Each row below holds a small network's activations on one input, seen along a few directions.
Each table varies a few parts of the input and shows all the possible inputs, shuffled.
Descriptions start from the smaller parts, as in this example, which fits no table here: one of 3 separate values, together with either a single point or one of 11 places around a ring or (one of 4 places along a line, together with one of 8 places around a ring).
Shared parts are said once, and a part with two or three values counts as separate values.

A family of inputs:
R1: [-37  -6 -46 -16 -26 -17  24 -25  42 -17 -11  77  48 -22  -5  70  -4]
R2: [ 35 -32  16  13  22   1  36 -39  59   3  32   0  71 -76 -57 -19  28]
R3: [-50 -13 -18  -2 -20  20 -19  22 -22 -15 -29 -46 -47  57  58  26 -36]
R4: [ 15   6  -3 -12  28  31 -17  58 -24   9  10 -50 -25  51  17 -23  11]
R5: [-34   4 -28  25 -38 -49   0 -58  12 -27 -28  82 -12 -22  10  36 -33]
R6: [ 30  -6  42 -15  25  43  -9  23 -17  17  28 -83  -7  23 -11 -45   8]
R7: [ 35  11  41  24   2 -24  10 -50   8   0  30  39  30 -69 -57 -39  21]
R8: [ 25  25  -7  16   4 -40   2 -23   2 -11  10  74  17 -37 -34 -16  28]
R9: [-58 -25 -43 -35 -10  48   7  64  12   9 -15 -52   2  61  45  55 -21]
R10: [ -1  28  21  -1   1   1 -31  35 -59   2 -29 -24 -73  52  55  -6  -7]
R11: [  33  -49   16  -21   33   56   15   30   22   30   29 -110   36    8
  -21  -32   11]
R12: [  7  56   6  24 -22 -69 -16 -36 -35  -1 -28  92 -40 -27  -1  -8  -4]
Q: The inputs of R1 and R8 match in every part but one. If R9 is changed in the same way as R1 into R8, which row does it become?
A: R4
Q: What is each input in this table made of?
A: one of 2 separate values, together with one of 6 places along a line
Q: Change only the choice among 2 separate values in R11. List by row number the other rows that result.
A: R2

A family of inputs:
R13: [-10   0 -14 -48  25  52  11  76   6  31  19 -62  30  45  -1  14  13]
R14: [ 54   1  21  14  32 -17  17 -12  20  10  20   8  37 -54 -39 -34  42]
R15: [ -8 -26  46  23 -24  15  -7 -50  -9  -3 -10 -55 -32 -15   7 -17 -43]
R16: [ -3  16 -35  15 -20 -48  -2 -42   5 -19  -4  88   6 -21 -20   7  -2]
R17: [  4  40  23  22 -27 -59 -12 -62 -18  -5 -11  86 -26 -39 -12  -6 -10]
R18: [ 41 -10   2  15  35   3   9 -16  31 -11  44  13  41 -39 -53 -40  34]
R19: [-46  11 -44 -23  -5  12  -4  38   0 -11 -21  25  -9  44  52  68  -9]
R20: [-36  16 -42   7  -3  -6 -24  35 -24 -25 -18  16 -37  51  46  25 -11]
R21: [ 11  21 -14   6 -16 -61   4 -39   3  -3 -23  83  -1 -32  -7   8   1]
R22: [ 20 -10   3 -17  19  18  34  -3  54   5  39  19  71 -46 -50   0  42]
R23: [ 18  -4  -6 -20  25  47  -9  66 -12  18  26 -65  -8  53  -5 -31  10]
R24: [-28  39  14  14 -17 -20 -29   9 -53 -17 -31  15 -63  32  47  10 -13]
R25: [-27  18 -36 -12 -32 -36  18 -26  23  -5 -14  99  43 -29 -19  57  -1]
R26: [-11 -47   9  11 -10   8   8 -24  11   1 -23 -60  -5  -7  17   5 -27]
R27: [ 52  14  59  24  20 -15   0 -41  -4   2  34  16  10 -51 -44 -54  23]
R28: [ 31  -1   7 -23  26  32  -7  60 -21  35   1 -68 -17  41   9 -29  18]
R29: [ 26  15  45 -14  11  33 -21  37 -52  25  13 -66 -36  32   1 -46   4]
R30: [-19  18 -22   0   0 -16 -18  32 -30  -8 -41  11 -41  38  56  25  -4]
R31: [-26 -52  -8  18 -13  20   5 -24  24 -17   0 -54   5   3   6   0 -37]
R32: [-44 -60  -5 -10 -24  39  26 -14  47   0  -2 -49  31  -8   8  38 -31]
Q: The inputs of R28 and R30 match in every part but one. If R13 is changed in the same way as R28 into R30, which row does it become?
A: R19
Q: What is each input in this table made of?
A: one of 4 places along a line, together with one of 5 separate values
Q: Change only the choice among 5 separate values in R18. List by row number the other rows that result.
A: R16, R20, R23, R31
Q: Change only the place on the line of 4 in R25. List by row number the other rows that result.
A: R16, R17, R21

A family of inputs:
R33: [  -5  -28   19    5   12   53  -38   19  -31   -4  -18 -110  -61   67
   64    6  -46]
R34: [ 20   7  27  -2 -24 -41  -5 -43 -10  33 -16  45   0 -44 -27 -22  -8]
R35: [ -21  -58  -28   18   -9   59  -17   38  -16   -8  -22 -102  -40   64
   52   -2  -35]
R36: [-49 -41  11 -33 -21  53  -7  29 -12   1 -10 -99 -12  65  57  42 -23]
R37: [-23  23 -54  24 -22 -34 -14   0  -3 -46 -10  70 -27  19  -6   0  10]
R38: [  6  -7  23   2  -8   6  18 -46  22 -16  32  25  65 -64 -52   6   9]
R39: [ 52   5  19 -12  64  57 -27  70 -35  23  15 -93 -18  55  18 -34  16]
R40: [  0  29  32  21 -27 -40  12 -10 -17  27 -26  44 -19 -41   1   7   0]
R41: [-12  -2 -19  38   1 -49   5  -7  16 -15 -35  36  -8 -35   8  -8  18]
R42: [  8 -11 -31 -10   6 -32  23 -42  37  19  -3  43  43 -33 -21  18  -8]
R43: [ 23  33  32 -44  36  47  -5  70 -35  43  17 -96 -15  54  -6 -47  20]
R44: [ 27  -5  40  35  22 -17   2 -61   4 -30  45  28  19 -49 -38 -32   9]
R45: [ 23  21  20  34   8 -41   1 -23  -8 -11 -25  46 -20 -29  29   4   8]
R46: [ 19 -10  20 -47  24  58   0  81 -14  26  19 -81  34  53  16   6  38]
R47: [-24  51   1   1 -36 -29 -24  -3 -42  -1  -6  81 -28  12  -8   6 -17]
R48: [ -4  45 -13   9 -11 -31 -21 -13 -21 -35   3  82 -54  18  14   5  -2]
R49: [ 48  -3  14  12   6 -42   1 -59   7 -10 -12  45 -15 -32  -9 -25   2]
R50: [-29  30 -52  -4  -8 -18   0   0  10 -16   5  80  17  19  -2  48 -14]
R51: [ -3   8  51  19 -14 -12   4 -49   2   8  38  28  23 -65 -58 -40   0]
R52: [ -2 -16  -3  38   6 -20   1 -43  30 -30  34  19  35 -58 -50 -44  18]
R53: [-29  37 -28 -23 -30 -12  -3  -8 -13 -19  -6  80   0   5   6  49  10]
R54: [ 24 -10  -3 -25 -19 -28  19 -44  13   6 -20  41  35 -47 -27  28   9]
R55: [-12  15   5  -6 -10 -25  17 -12   4   3 -35  45  20 -49  16  45  21]
R56: [ 27 -22 -26  22 -10 -45  15 -42  23 -19 -19  33  11 -28 -23 -30  13]
R57: [-50 -54 -20 -20  -3  59   9  47  11   1  -9 -87 -12  62  44  30 -51]
R58: [ -2  -5  -4  13   7   5  19 -46  63  -4  44  29  57 -50 -55  -3  -4]
R59: [-14  10 -20  11   2 -26  31 -11  42   9 -20  44  16 -31   3  40   5]
R60: [ 31 -20 -27 -10  38  49  -8  90 -15  16  24 -89  -6  50  12 -39  36]
R61: [ -41    3   30  -22  -22   43  -17   22  -30   17  -13 -115  -62   63
   35  -11  -46]
R62: [ 11 -25 -15 -44  41  54  10  98  15  30  30 -70  22  50   7  -6  14]
Q: The inputs of R39 and R46 match in every part but one. If R49 is changed in the same way as R39 into R46, which row does it become?
A: R54
Q: What is each input in this table made of?
A: one of 5 places around a ring, together with either one of 2 separate values or one of 4 places along a line
Q: Change only the choice among 2 separate values in R36. List by row number the other rows that result.
A: R46
Q: Change only the choice among 2 separate values in R62. List by row number the other rows that result.
A: R57

A family of inputs:
R63: [-37  17  -7  12 -46 -47  -2 -44  -2  -9 -37  78 -18 -29  10  38 -25]
R64: [-49 -33 -33  -5 -10  36  -1  24   5  -5 -23 -46 -25  48  59  44 -37]
R65: [-20  26 -43  14 -14 -32 -14   7  -6 -16 -22  67 -20  14  17  17  -2]
R66: [-16   8 -50  13  -6 -21   0   6  14 -22  -8  65   6   4  17  33   7]
R67: [-23  12 -28 -27  -3  17   3  52  -3   9  -9  10   4  35  34  45   8]
R68: [ 25 -15 -10  11  27   0  18   0  36   1  39  17  47 -36 -50 -25  19]
R69: [ 31 -10  39  17  -4 -31  24 -65  22   6   6  12  31 -70 -39 -28   8]
R70: [ 11  29  36  23 -24 -44  -8 -55 -19 -11 -20  58 -39 -30  -5  -5 -19]
R71: [ 34  26  23 -20  17   8 -17  41 -49  21  15 -20 -22  24  -6 -39  30]
R72: [ -7 -15 -57   1   4 -15  11  -3  37 -27   7  51  43  -2  -9  32  12]
R73: [  22  -47   35    4   17   41    6   11   13   14    7 -111   -1    2
   -2  -35   -8]
R74: [ 41  21   4  29  15 -29 -19  -7 -31 -10  12  30 -22  -8 -20 -57  32]
R75: [ -4  37 -22  22  -7 -44 -19  -1 -32 -16 -16  50 -35  13  10  -3   3]
R76: [-32 -51 -19 -15  -6  53  15   6  35  -1   5 -84  23  21   7  19 -15]
R77: [ 27  25  39 -20  30  20  -4  36 -23  25  27 -34   5   8 -13 -27  35]
R78: [ 53  -3   5  16  37 -12   9 -10  21   4  22   3  27 -40 -39 -45  31]
R79: [ 36  20  21  25  33 -15  -5  -4  -5 -10  23  18   0 -28 -28 -45  34]
R80: [-27  28 -19 -27 -15   1 -10  52 -22  12 -22  12 -18  47  32  26   3]
R81: [ -7  43  -1 -20   0   0 -17  44 -46  16 -17  -1 -32  45  28  10   2]
R82: [ -2 -58  17  -1   9  58  15  16  27  13  17 -99  18  10  -9 -12 -15]
R83: [ 16 -20  27   9   3  25 -28  12 -40  -4   4 -81 -44  33  21 -43 -16]
R84: [ 20  -8  13 -32  27  41  22  46  18  35  35 -35  46  -4 -35  -7  20]
R85: [-19  31  10  22 -38 -52 -10 -53 -23  -9 -34  63 -32 -30   5  20 -24]
R86: [-22 -14  -7  -5 -24 -19  27 -62  49 -10  10  42  55 -55 -33  24  -6]
R87: [  9 -19  23  10  -9 -13  27 -55  38   6  23  27  53 -66 -46  -7  -7]
R88: [ 24  35   2  22  10 -35 -19  -5 -28 -13  -1  46 -43  14   1 -33  14]
R89: [-30   0  -5   1  -7  16 -27  19 -37   0 -28 -55 -60  53  56   7 -41]
R90: [-27 -20 -23  -2 -28 -27  23 -54  41 -17 -13  64  42 -43 -11  51 -14]
R91: [-14  -9 -34 -40   8  26  16  47  22   4   1   1  41  25   4  46  15]
R92: [  9 -22  46   9  16  41 -13  11 -12   3  14 -95 -21  16  14 -32 -11]
R93: [-53 -17 -24  -7 -18  24 -18  26 -13  -4 -36 -41 -47  56  62  25 -42]
R94: [ -3   1 -21 -42  12  40  20  37  29  19  22 -19  52   6 -18  24  19]
R95: [-42 -57 -39 -14  -3  46   5  13  28 -11 -16 -61  12  42  35  46 -29]
R96: [ 41   1  27 -29  34  21  13  35   2  37  25 -48  28  -6 -29 -30  34]
R97: [ -2  -4  22   0   2  18 -28  14 -38  -4  -9 -63 -65  55  41 -22 -34]
R98: [-33  -1 -15  11 -39 -36  15 -46  16 -11 -24  75   5 -37  10  53 -20]
R99: [ 21  41  21 -23  13   6 -18  43 -44  19  -4  -3 -42  45  17 -16  12]
R100: [ 24  14  37  33 -21 -42  -8 -60 -28 -12  -6  44 -15 -48 -24 -33   3]
R101: [ 21  15  52  28  -5 -24   2 -63  -1  -8   5  30  10 -62 -28 -24   4]
R102: [  4  -4 -42  -3  14   2  14  -9  48 -13  26  33  54 -25 -33   7  19]
Q: What is each input in this table made of?
A: one of 4 places along a line, together with one of 10 places around a ring
